A small network was shown many inputs. Here are its activations along a few directions, one row for each input.
In each table, some parts of the input vary, and every possible input appears once, in random order.
A made-up example of a description, with smaller parts first: one of 3 separate values, together with either a single point or one of 9 places around a ring or (one of 6 places along a line, together with one of 8 places around a ring).
Shared parts are said once, and a part with two or three values counts as separate values.
In the rows, zero is written as 128.

A family of inputs:
r1: [138 117 176 104 142 146 119 133 171 118 101 110 117 139 136  57 152 134]
r2: [156  94 120 152  91 154 164  93 114 158 106 117 130 114 107 172 142  71]
r3: [140 176 128 143 166  52 100 152 114 122 140 156 153 109 149 158 131 162]
r4: [159 176 133 137 175  91 139 129  85 129 129 171 152  94 123 173 160 154]
r5: [ 92 170 119 116 159 119 115 129  64 124 167 199 103  85 144 168 127 164]
r6: [158 118 172 118 143 180 160 115 131 140  97 124 119 135 115  55 179 129]
r7: [119 116 147  94 133 133 120 157 185  89 103  76 137 181 150  48 111 149]
r8: [140  97 114 149  93 125 118 121 148 142 117  86 124 118 117 170 113  77]
r9: [ 94 124 149  97 117 210 143 129 125 131 130 168  72 124 111  51 137 136]
r10: [121 163  85 142 169  32 108 165 137 111 164 131 182 164 161 155 104 188]
r11: [121  91  81 154  93 110 114 120 173 120 131  59 155 166 120 159  68  81]
r12: [ 97  93 114 129  52 185 135  95  90 152 152 139  93 109 102 170 112  90]
Question: The inputs of r7 and r9 match in every part but one. If r10 is changed in the same way as r7 into r9, which row does it become?
Answer: r5
Question: What do these inputs look like to the network?
Answer: one of 3 separate values, together with one of 4 places along a line
Question: Change only the place on the line of 4 in r11. List by row number the other rows that result.
Answer: r2, r8, r12

A family of inputs:
r13: [116 122 151 100 135 134 115 137 149 103 115 101 122 146 149  86 123 139]
r14: [102 110 103 130  97 173 142 110 120 136 142 134 106 131 108 134 102 102]
r15: [135 105 129 136  95 155 139 112 114 144 116 121 113 111 116 155 132  94]
r16: [110 121 131 107 125 149 130 143 148 113 132 117 125 163 130  83 118 151]
r17: [102 106 112 128 107 171 137 118 132 140 144 132 102 139 115 104 116 119]
r18: [154 108 130 144  98 137 148  98 106 149 115 114 139 115 109 174 145  93]
r19: [130 214 122 134 202  53 111 152  61 122 163 212 143  79 152 182 151 201]
r20: [110 101  99 132  78 150 137 103 105 135 148 119 123 130 117 174 108 100]
r21: [135 126 152 106 137 141 130 142 155 116 109 113 123 139 132  82 141 139]
r22: [ 98 204 100 121 187  55 117 156  55 115 187 223 144 104 153 179 126 215]
r23: [137 125 151 116 132 145 127 134 152 122 106 121 120 134 128  79 140 131]
r24: [107 120 128 114 117 155 126 133 145 120 130 125 119 156 129  79 114 145]
r25: [152 106 134 143 105 151 157 104 112 151 107 121 128 117 113 153 147  95]
r26: [109 118 133 105 131 143 129 135 141 104 126 103 134 165 142  83 116 150]
r27: [132 111 138 132 121 161 132 120 138 144 119 127 103 118 113 104 143 108]
r28: [153 121 153 132 131 150 150 122 139 139 106 127 127 131 115  86 158 116]
r29: [108 209 123 126 193  52  97 154  64 113 175 217 134  82 159 185 134 201]
r30: [166 151  93 168 164  19 107 146 142 125 136  99 198 147 146 193 109 141]
r31: [136 106 125 137  88 142 132 105 108 142 124 113 125 109 113 177 129  93]
r32: [106 117 125 121 109 164 135 131 136 130 139 129 113 150 119  85 116 130]
r33: [135 125 152 105 142 136 130 136 147 106 105 101 131 145 142  84 137 139]
r34: [117 103 122 130  83 143 120 105 112 136 136 116 117 107 120 180 113  93]
r35: [110 111 126 127 104 164 122 113 128 134 128 131  98 107 111 137 110  92]
r36: [115 122 151 109 124 144 109 136 155 118 118 123 110 135 136  82 123 133]
r37: [109 100 102 132  84 164 144 108 111 141 141 127 111 132 120 153 109 101]
r38: [153 210 127 141 212  53 123 143  63 134 150 203 162  88 149 182 170 193]
r39: [153 125 156 116 146 140 147 132 150 122 104 115 137 144 129  84 156 138]
r40: [133 115 129 134 110 163 136 115 124 138 115 128 107 109 103 134 129  92]
r41: [113 120 147 117 114 153 118 134 145 129 124 126 102 128 124  87 125 120]
r42: [115 102 125 128  89 156 126 111 117 140 127 124 104 110 124 157 116  93]
r43: [152 124 156 113 151 134 147 127 143 114 100 104 145 147 139  87 153 138]
r44: [118 151  62 158 147  22 102 161 149 111 157 108 190 160 152 191  77 150]
r45: [151 111 143 139 131 156 150 110 136 150 111 128 121 123 110 104 159 106]
r46: [111 108 136 125 113 161 118 121 141 139 130 129  95 117 119 108 125 108]
r47: [148 154  84 166 157  19  95 155 149 114 144  99 187 140 149 193  93 143]
r48: [134 122 149 123 121 153 133 132 143 133 113 125 111 127 118  84 143 118]
r49: [157 124 155 125 143 142 145 124 149 129 100 123 136 138 125  82 157 127]
r50: [115 124 151 101 130 139 114 144 157 112 119 114 114 142 138  85 126 140]
r51: [128 153  83 160 151  19  84 156 155 109 151 102 177 143 157 194  83 141]
r52: [153 116 135 141 119 158 155 106 122 145 106 128 124 115  99 133 147  91]
Question: What do these inputs look like to the network?
Answer: one of 4 places along a line, together with either one of 2 separate values or one of 8 places along a line
Question: The inputs of r36 and r23 match in every part but the place on the line of 4. If r13 is changed in the same way as r36 into r23, which row does it become?
Answer: r33
Question: The inputs of r32 and r48 match in every part but the place on the line of 4. If r17 is changed in the same way as r32 into r48, which row does it become?
Answer: r27
Question: Start at r37 and move only the place on the line of 4, one step at a time. The first step leads to r42. Which rows follow, in order?
Answer: r15, r25
Question: Change only the choice among 2 separate values in r19. List by row number the other rows that result.
Answer: r47
Question: Start at r43 and move only the place on the line of 8, one step at a time. The first step leads to r39. Which rows follow, in order?
Answer: r49, r28, r45, r52, r25, r18

A family of inputs:
r53: [131  76 162 104  94 217 151 112 178 127  86  84  95 153 108  39 137  88]
r54: [124 116 100 145 102 121 123 121 123 133 137 114 135 127 120 174 103 105]
r55: [136 138 123 135 132 127 142 120  97 140 132 152 128 111 123 157 140 127]
r56: [118 113  95 144  96 118 122 121 128 132 143 112 133 132 122 169  98 106]
r57: [115 149 140 114 155 128 121 146 128 120 136 155 118 131 136  90 134 164]
r58: [110 143 127 122 137 142 128 124  98 135 146 168 107 107 130 134 136 141]
r59: [138 134 121 143 130 120 132 117 110 140 134 139 132 110 116 164 135 117]
r60: [135 124 113 143 118 114 128 122 116 139 129 128 132 112 122 173 125 111]
r61: [139 147 138 126 156 112 132 140 128 121 122 135 140 132 138 107 143 152]
r62: [143 141 135 128 155 105 123 138 137 121 123 123 144 134 135 112 139 145]
r63: [127 124 117 130 131 101 114 137 154 115 126  96 150 155 140 127 106 132]
r64: [141 133 130 130 143  99 119 141 148 120 122 109 146 139 141 126 129 139]
r65: [119 118 109 129 125 101 118 142 158 114 134  96 148 159 139 128 102 131]
r66: [130 123 110 147 112 112 124 120 124 138 133 125 135 118 123 170 114 104]
r67: [116 142 135 120 135 138 129 121  94 129 139 160 112 103 128 141 136 137]
r68: [122 152 146 108 152 125 122 147 127 113 129 146 121 127 138  95 137 159]
r69: [127 141 132 125 134 133 135 119  97 134 138 161 121 105 126 148 142 138]
r70: [130 151 145 115 152 118 126 142 128 118 125 148 133 131 137  99 144 161]
r71: [125  66 156 116  61 231 155  93 139 152 102 101  82 129  96  84 141  68]
r72: [136 129 125 134 140  96 117 138 151 118 124 108 147 146 142 123 119 134]
Question: The inputs of r64 and r60 match in every part but one. If r57 is changed in the same way as r64 into r60, which row does it become?
Answer: r58
Question: What do these inputs look like to the network?
Answer: one of 2 separate values, together with either a single point or one of 9 places along a line
